Each row below holds a small network's activations on one input, seen along a few directions.
Each table varies a few parts of the input and shows all the possible inputs, shuffled.
A made-up example of a description, with smaller parts first: line(4) and (point or ring(9) or (values(2) and ring(8))).
Shared parts are said once, and a part with two or three values counts as separate values.

Other details of the inputs vary at random and push rows far along three fixed directions, the same in every table; ignore that.

Table:
R1: [111,333,-158,67,-445,252,271,124,138,-83,108,426]
R2: [90,288,-92,4,-468,222,262,132,172,-83,136,401]
R3: [32,199,-7,-62,-538,68,208,181,304,-55,185,339]
R4: [-369,-44,12,28,166,-188,-197,164,-16,-137,-636,-323]
R5: [-105,72,100,-21,-43,-16,-156,-12,-126,110,-259,-62]
R6: [181,-148,169,-11,658,-274,-237,-332,-247,221,764,-227]
R7: [-528,236,-148,-289,172,-179,11,112,-143,-433,-327,52]
R8: [400,-247,181,111,-73,179,-43,-30,99,430,393,-101]
R9: [-107,-62,-206,-146,-22,-129,251,-102,-3,-372,-9,189]
R10: [466,-118,31,234,38,341,20,-100,-53,395,372,-36]
R11: [-88,-31,33,18,158,59,-112,2,-202,116,-167,-178]
R12: [477,-89,131,318,-49,122,-70,-97,188,285,277,-44]
R13: [39,93,-110,-226,-405,218,285,197,300,-128,188,317]
R14: [-397,171,-6,-82,287,-405,-30,41,-145,-248,189,-61]
R15: [-22,-44,-69,-56,170,157,-92,-1,-89,-7,-307,-99]
R16: [-87,82,101,-29,446,-255,-76,-173,-376,83,615,-99]
R17: [118,-185,-12,131,-151,13,-13,-190,-82,44,-410,-13]
R18: [187,-482,8,112,-214,244,-22,-70,3,224,-669,-216]
R19: [-204,265,9,-8,-54,-269,33,50,46,-209,166,148]
R20: [-285,134,-110,-87,345,-332,5,17,32,-386,137,-8]
R21: [90,-423,144,-6,22,172,-300,88,199,231,-746,-405]
Description of these inputs: values(3) and (point or line(6)).
Q: The inputs of R3 and R6 match in every part but the values(3) part. If R1 is changed in the same way as R3 into R6, which row does it become?
A: R15
Q: Change only the line(6) part in R10. List by row number the other rows that result.
A: R4, R8, R11, R14, R16

Table:
R22: [429,-176,56,197,-505,447,64,154,400,275,-263,16]
R23: [226,-104,42,8,-623,437,93,309,427,257,-276,91]
R24: [241,85,18,-20,-571,268,289,249,441,40,354,309]
R25: [-226,92,-59,-70,313,-152,-99,-114,-287,-153,-156,-59]
R26: [-273,231,-153,-144,-232,57,156,240,135,-312,-285,199]
R27: [98,-253,68,-27,581,-182,-156,-169,-69,69,419,-288]
R28: [-54,-90,45,130,127,30,-201,-35,-127,92,-519,-228]
R29: [740,-509,248,291,-113,353,-163,-158,239,612,102,-236]
R30: [532,-316,52,204,-311,355,40,-114,164,368,-80,1]
R31: [111,-223,190,107,325,63,-369,-74,-110,299,-333,-422]
R32: [-263,187,-80,-77,-254,-95,83,228,181,-209,-206,139]
R33: [-247,212,-111,-40,-207,-102,105,179,113,-222,-148,159]
R34: [-159,-19,96,-84,342,-262,-184,-73,-89,-54,73,-173]
R35: [-10,195,-104,96,216,-160,115,-196,-244,-153,407,168]
R36: [-11,164,-58,0,172,-87,93,-169,-281,-61,415,137]
R37: [-163,161,23,-17,61,-256,10,28,38,-190,187,44]
R38: [505,80,27,147,-230,245,268,-2,203,214,949,281]
R39: [-160,129,-99,-122,60,-154,87,-50,-85,-212,119,132]
R40: [77,-465,151,12,326,44,-290,-35,-42,285,-339,-495]
R41: [-376,68,-74,-204,-148,-97,12,166,78,-265,-511,17]
R42: [403,-16,-38,98,-339,144,288,-53,251,57,581,301]
R43: [-251,141,-111,-147,-237,-42,169,93,-30,-210,-175,182]
R44: [-221,175,-191,-56,-255,4,201,77,-12,-309,-318,241]
R45: [-91,190,5,-71,136,-170,-8,35,29,-74,411,83]
R46: [-2,50,47,-18,210,-205,15,-149,-188,1,483,25]
R47: [-153,-77,139,-64,111,-64,-246,89,46,30,-407,-259]
R48: [44,77,-82,86,268,-203,82,-313,-311,-98,438,126]
R49: [-302,221,-92,-137,-279,-3,115,264,105,-181,-189,157]
R50: [-295,22,-32,-133,-223,89,-113,290,161,-77,-776,-92]
R51: [-44,-84,-67,-35,240,-219,73,-47,47,-189,320,-31]
R52: [-73,217,-45,4,159,-102,86,-70,-181,-85,437,109]
R53: [66,-31,125,2,154,-119,-47,-74,-56,99,395,-44]
R54: [-211,117,-46,-33,412,-188,-123,-138,-315,-131,-28,-75]
R55: [-159,44,-107,-97,-240,95,121,48,-78,-116,-358,122]
R56: [149,-275,88,79,295,99,-289,-232,-241,274,-377,-305]
R57: [124,-218,125,133,258,131,-275,-185,-312,330,-343,-332]
Q: The inputs of R51 and R27 match in every part but one. If R32 is changed in the same way as R51 into R27, which row does it become?
A: R45
Q: What do these inputs look like to the network?
A: values(3) and (point or ring(11))
Q: Change only the values(3) part in R56. List by row number the other rows that result.
A: R48, R55
Q: List by row number the other rows that have the values(3) part in common with R52.
A: R23, R24, R36, R38, R40, R43, R46, R49, R53, R55, R57
Q: Change only the values(3) part in R39. List by row number the other rows that result.
A: R30, R43
